Each row below holds a small network's activations on one input, seen along a few directions.
Each table varies a few parts of the input and shows all the possible inputs, shuffled.
Descriptions start from the smaller parts, as in this example, which fits no table here: one of 5 places around a ring, together with either a single point or (one of 2 separate values, together with one of 4 places along a line) or one of 11 places along a line.
Shared parts are said once, and a part with two or three values counts as separate values.
In the rows, zero is written as 128.

Other details of the inputs vary at random and push rows far along two fixed directions, the same in every table; ignore that.

Table:
x1: [124 122 117 124 140 121 130 122 125 123 120 116]
x2: [115 125 121 126 134 123 126 119 131 122 123 119]
x3: [122 155 116 130 119 148 133 118 136 123 130 129]
x4: [127 109 136 103 131  83 115 130 111 141 124 150]
x5: [142 130 145 150 123 162 128 120 135 130 134 105]
x6: [125 148 101 126 122 157 142 112 128 122 123 105]
x7: [123 137 111 133 144 135 123 127 138 129 134 124]
x8: [125 120 131 110 127 107 120 126 121 140 129 137]
x9: [130 146 120 126 127 143 131 123 131 129 135 126]
x10: [127 135 113 134 136 139 125 126 140 124 127 124]
x11: [144 104 174 132 120 114 125 136 128 126 116 130]
x12: [133  99 150 114 156  72 117 137 105 126 118 143]
x13: [116 136 124 116 116 130 125 114 132 132 127 127]
x14: [120 109 152 120 142  85 113 131 118 122 122 144]
x15: [122 130 126 130 139 125 128 121 128 115 118 120]
x16: [116 135 131 131 128 130 119 118 143 119 125 126]
x17: [116 148 124 121 126 131 125 114 131 126 132 133]
x18: [131 111 146 122 145 101 120 132 118 123 124 132]
x19: [127 130 112 135 133 143 135 127 134 124 128 110]
x20: [144 142 147 136 118 162 135 110 122 133 134 107]
x21: [141 106 160 136 124 134 128 117 119 130 122 104]
x22: [116 112 148 119 139  88 105 129 128 128 126 151]
x23: [125 138 120 143 129 143 134 130 137 115 124 123]
x24: [115 141 112 134 125 154 136 111 142 115 121 100]
x25: [120 123 117 123 144 120 127 121 125 127 127 116]
x26: [141 112 167 118 102 120 133 127 122 138 117 131]
x27: [128  96 144 113 140  83 116 132 113 127 116 139]
x28: [124 145 105 123 118 148 132 117 135 131 128 121]
x29: [125 138 117 129 118 145 139 125 128 127 130 120]
x30: [163 113 107 175  97 153 147 216 135 144 157 182]
x31: [122 141 109 126 115 142 132 124 136 133 128 130]
x32: [122 148 104 135 149 150 136 114 134 118 129 101]
x33: [162 116 110 175  95 158 147 213 137 144 160 177]
x34: [128 142 118 117 137 124 130 119 122 130 128 128]
x35: [115 162 107 125 129 152 132 106 137 125 133 117]
x36: [162 109 116 170 119 142 131 207 144 144 158 174]
x37: [117 124 127 103 136 101 116 113 119 139 128 133]
x38: [120 106 148 103 134  77 116 126 105 134 122 146]
x39: [128 142 108 127 126 149 142 122 126 129 131 111]
x40: [161 111 108 179 114 144 133 216 148 143 156 184]
x41: [117 147 111 126 110 149 131 116 140 129 127 126]
x42: [119 135 116 114 126 128 123 116 129 135 131 128]
x43: [125 107 133 119 140 101 119 133 120 129 125 133]
x44: [123 122 156 111 126  92 114 126 117 129 127 152]
x45: [125 154 107 126 132 150 132 118 133 129 137 122]
x46: [116 136 125 130 130 129 119 117 143 119 121 128]
x47: [160 110 109 170 124 140 129 209 143 147 161 179]
x48: [143 130 146 136 102 159 151 124 126 127 120 105]
x49: [128 142 121 118 132 128 128 117 124 127 127 128]
x50: [139 109 161 134 114 133 139 123 128 121 110 105]
x51: [151  80 195 126 141  81 113 137  96 133 124 136]
x52: [112 154 104 135 136 155 127 109 150 120 129 111]
x53: [117 145 112 130 118 148 136 118 131 124 130 120]
x54: [120 132 138 108 134 102 120 114 118 127 121 139]
x55: [125 127 143 105 142  98 118 114 114 132 126 133]
x56: [136 141 137 132 106 170 136 100 130 138 130  98]
x57: [128 135 115 135 143 139 131 128 131 121 131 118]
x58: [122 120 133 114 151  99 114 117 124 126 120 129]
x59: [140 139 137 138 110 173 144 105 121 132 128  91]
x60: [121 100 148 120 130  88 116 132 120 123 115 143]
x61: [126 120 134 110 122 109 119 125 123 138 128 138]
x62: [128 128 129 128 147 123 129 123 124 121 126 115]
x63: [124 149  98 125 128 154 144 111 126 124 125 104]
x64: [125 119 139 108 129 106 125 118 112 129 122 126]
x65: [125 104 148 105 130  79 119 130 104 131 117 148]
x66: [123 132 125 126 144 125 121 120 135 126 128 120]
x67: [118 133 130 128 135 126 119 119 140 122 125 124]
x68: [126 111 150 123 141  97 119 132 119 121 122 135]
x69: [122 111 144 120 147  91 116 130 118 123 122 138]
x70: [119 143 108 126 118 143 129 124 138 136 135 131]
x71: [132 111 138 122 146 100 122 132 116 121 120 133]
x72: [116 125 130 130 123 129 127 118 135 117 121 118]
x73: [110 143 108 135 126 153 133 111 143 115 124 107]
x74: [124 136 127 141 129 142 132 128 137 116 128 121]
x75: [190  96 144 195  99 162 156 232 138 141 151 169]
x76: [121 149 101 125 126 156 139 111 129 125 130 106]
x77: [124 122 126 125 132 128 127 122 129 122 124 115]
x78: [128 102 143 103 143  76 118 133 100 139 127 146]
x79: [109 156 105 125 114 158 131 107 144 129 131 118]
x80: [113 154 111 126 108 160 133 108 145 127 129 115]
x81: [149 117 171 124 112 118 134 136 116 132 122 137]
x82: [122 145 129 119 126 130 127 116 128 126 130 129]
x83: [122 130 111 137 127 142 134 127 137 119 121 117]
x84: [125 154 104 126 137 146 133 118 131 131 137 121]
Description of these inputs: one of 6 places around a ring, together with either one of 2 separate values or (one of 3 separate values, together with one of 4 places along a line).
- Changing only the place on the ring of 6 turns x24 into x13. The same change can be made to x77. Which row results? => x61
- Changing only the place on the ring of 6 turns x44 into x72. The same change can be made to x45. Which row results? => x43
- Changing only the place on the ring of 6 turns x2 into x69. The same change can be made to x27. Which row results? => x71
- Change only the choice among 2 separate values in x56. List by row number the other rows that result. => x26
- A walk changes only the place on the line of 4. It starts at x37 and steps to x42. List the rest of the walk in order. => x70, x79
- A walk changes only the place on the line of 4. It starts at x32 and steps to x57. List the rest of the walk in order. => x69, x14
- Change only the choice among 3 separate values in x41. List by row number the other rows that result. => x79, x80

Table:
x85: [181 106 160 155 105 138 142 181 128 138 123 148]
x86: [144 110 147  73 130  63 117 125  95 157 119 156]
x87: [ 78 188  38 131 143 182 140  88 155  96 127  85]
x88: [122 183  77 149 166 209 152  82 123 111 139  49]
x89: [110 131 170  76 167  60  84  70 132 121  99 130]
x90: [179 135 146 150 142 135 143 183 101 147 168 169]
x91: [142 126 119 163 111 155 112 169 174 149 160 156]
x92: [134 144  98 136 113 121 133 184 137 135 149 203]
x93: [137 113 110 187 135 150 134 185 156 104 136 138]
x94: [109 131 162  75 122  81 141  84  96 117  93 116]
x95: [ 97 139 178 107 144  91 112  78 130  93  87 116]
x96: [165  93 117 175 128 161 149 180 136 128 128 116]
x97: [147  95 106 152 116 120 154 185 112 123 133 142]
x98: [120 162 124 145  93 223 149  70 157 119 113  49]
x99: [ 95 123 128 100 184  85  97  82 140 113 105  93]
x100: [156  98  84 136 134 125 139 185 115 153 146 146]
x101: [ 85 104 205  96 129  67  88  68 125 106  96 122]
x102: [ 91 108 146  89 119  57  90 120 113 138 130 181]
x103: [136 109 123 107 102 119 122 131 113 169 140 144]
x104: [102 175  97 128  78 209 165  70 146 112 123  68]
x105: [157 115 153 155 124 138 125 167 102 158 175 162]
- Describe the family of inputs behind these rows. => one of 3 separate values, together with either a single point or one of 6 places around a ring
- Changing only the choice among 3 separate values turns x105 into x88. The same change can be made to x104. Which row results? => x97
- Which other rows agree with x89 in the choice among 3 separate values? List them by row number. => x85, x86, x90, x92, x94, x95

Table:
x106: [114 118 132 111 142  93 110 122 127 127 123 141]
x107: [156 108 132 153 115 135 141 178 127 137 138 151]
x108: [152 130 115 147 116 147 139 168 130 145 150 151]
x109: [139 153 103 152 109 171 144 154 140 136 149 142]
x110: [139  98 164 129 121  98 120 149 121 131 125 151]
x111: [106 198  60 134 127 203 151  89 157 110 127  83]
x112: [ 92 113 191  56 153  41  88  47  97 123  96 115]
x113: [124 123 102 144 132 133 126 153 140 130 139 142]
x114: [112 144 139 112 124 127 119  94 130 126 124 120]
x115: [139 113 155 139 151 115 119 129 124 120 125 120]
x116: [142 106 149 126 125 103 118 150 120 145 137 155]
x117: [118 138 138 130 116 144 131 105 137 116 116 109]
x118: [133 117 134 130 120 133 131 127 123 132 126 120]
x119: [153 114 131 155 111 138 141 179 130 135 140 156]
x120: [135 149  72 171 117 188 144 167 162 131 151 135]
x121: [164 111 132 168 142 137 135 185 128 131 149 148]
x122: [ 70 143 152  53 162  66  96  18 114 104  81  86]
x123: [ 82 142 121  84 159  96 111  59 119 109 104  91]
x124: [136 104 125 127 136  87 118 171 119 137 138 174]
x125: [115 184  77 141 113 221 161  81 147 113 125  59]
x126: [133 127 130 116 127 123 129 122 116 136 130 126]
x127: [117 152 126 110 129 135 127  96 126 128 127 114]
x128: [156 104 138 158 111 139 136 179 135 138 139 151]
x129: [111 188  90 145 110 214 158  86 154 105 121  71]
x130: [129 102 130 120 143  79 115 159 115 134 133 166]
x131: [144 101 149 125 123 102 119 151 115 145 135 153]
x132: [149  73 173 126 124  75 118 164 108 140 124 159]
x133: [124 133 128 122 126 142 139 102 125 119 114  96]
- Changing only one part turns x117 into x129. The same change can be made to x132. Which row results? => x133
- Describe the family of inputs behind these rows. => one of 2 separate values, together with either a single point or one of 4 places along a line or one of 9 places along a line
- Change only the choice among 2 separate values in x114. List by row number the other rows that result. => x109
- Change only the place on the line of 4 in x123. List by row number the other rows that result. => x111, x124, x130
- Change only the choice among 2 separate values in x118. List by row number the other rows that result. => x125
- A walk changes only the place on the line of 4. It starts at x113 and steps to x120. List the rest of the walk in order. => x106, x122

Table:
x134: [156 153  95 171  91 224 174 146 142 131 138  92]
x135: [ 89 193  80 125 117 193 131  65 169 114 121  83]
x136: [ 86 118 190  90 156  79  93  39 128  97  85  78]
x137: [130 108 180  97 111 105 120  92 104 138 113 113]
x138: [103 143 136 135 147 148 131  77 147  89  99  66]
x139: [175 161  87 195  98 243 176 174 148 135 161 110]
x140: [142 167  52 179  91 219 164 181 164 134 157 142]
x141: [170  71 150 139  86  78 117 238 111 183 165 243]
x142: [124  82 184  69 146   8  93 127  76 148 121 186]
x143: [ 91 205  72 129 144 192 136  66 161 101 126  77]
x144: [196 126 112 187  90 201 171 214 125 157 168 149]
x145: [107 133 151  61 134  73 116  75  89 141 115 129]
x146: [179  55 172 162 113  86 133 227 106 146 142 190]
x147: [ 65 182  93 109 151 151 122  45 160  83 100  72]
x148: [149 180  52 178 111 218 158 178 165 134 165 142]
x149: [ 97 146 125  80 121 109 129  73 114 123 110 109]
x150: [127  72 216  92 170  19  90 112  89 119 103 141]
x151: [172  90 154 168  95 138 133 201 129 150 151 171]
x152: [183  70 161 178 106 113 125 237 133 152 155 198]
x153: [ 91 125 146 105 141  80  91 101 141 118 117 145]
x154: [121 181 105 137 137 206 153  68 145 107 116  46]
x155: [112 106 173 100 150  82 114  82 116 106  91  94]
x156: [ 86 164  41 101 186 134 125  80 127 113 125  82]
x157: [ 94 113 151  81 151  54 101  89 114 114  99 136]
x158: [131  88 119 111 191  68 114 132  96 130 125 118]
x159: [153  97 131 147  95 107 118 211 131 163 160 215]
- Describe the family of inputs behind these rows. => one of 2 separate values, together with either a single point or (one of 3 separate values, together with one of 4 places along a line)
- Changing only the choice among 2 separate values turns x141 into x137. The same change can be made to x140. Which row results? => x146
- Change only the choice among 3 separate values in x142. List by row number the other rows that result. => x140, x159
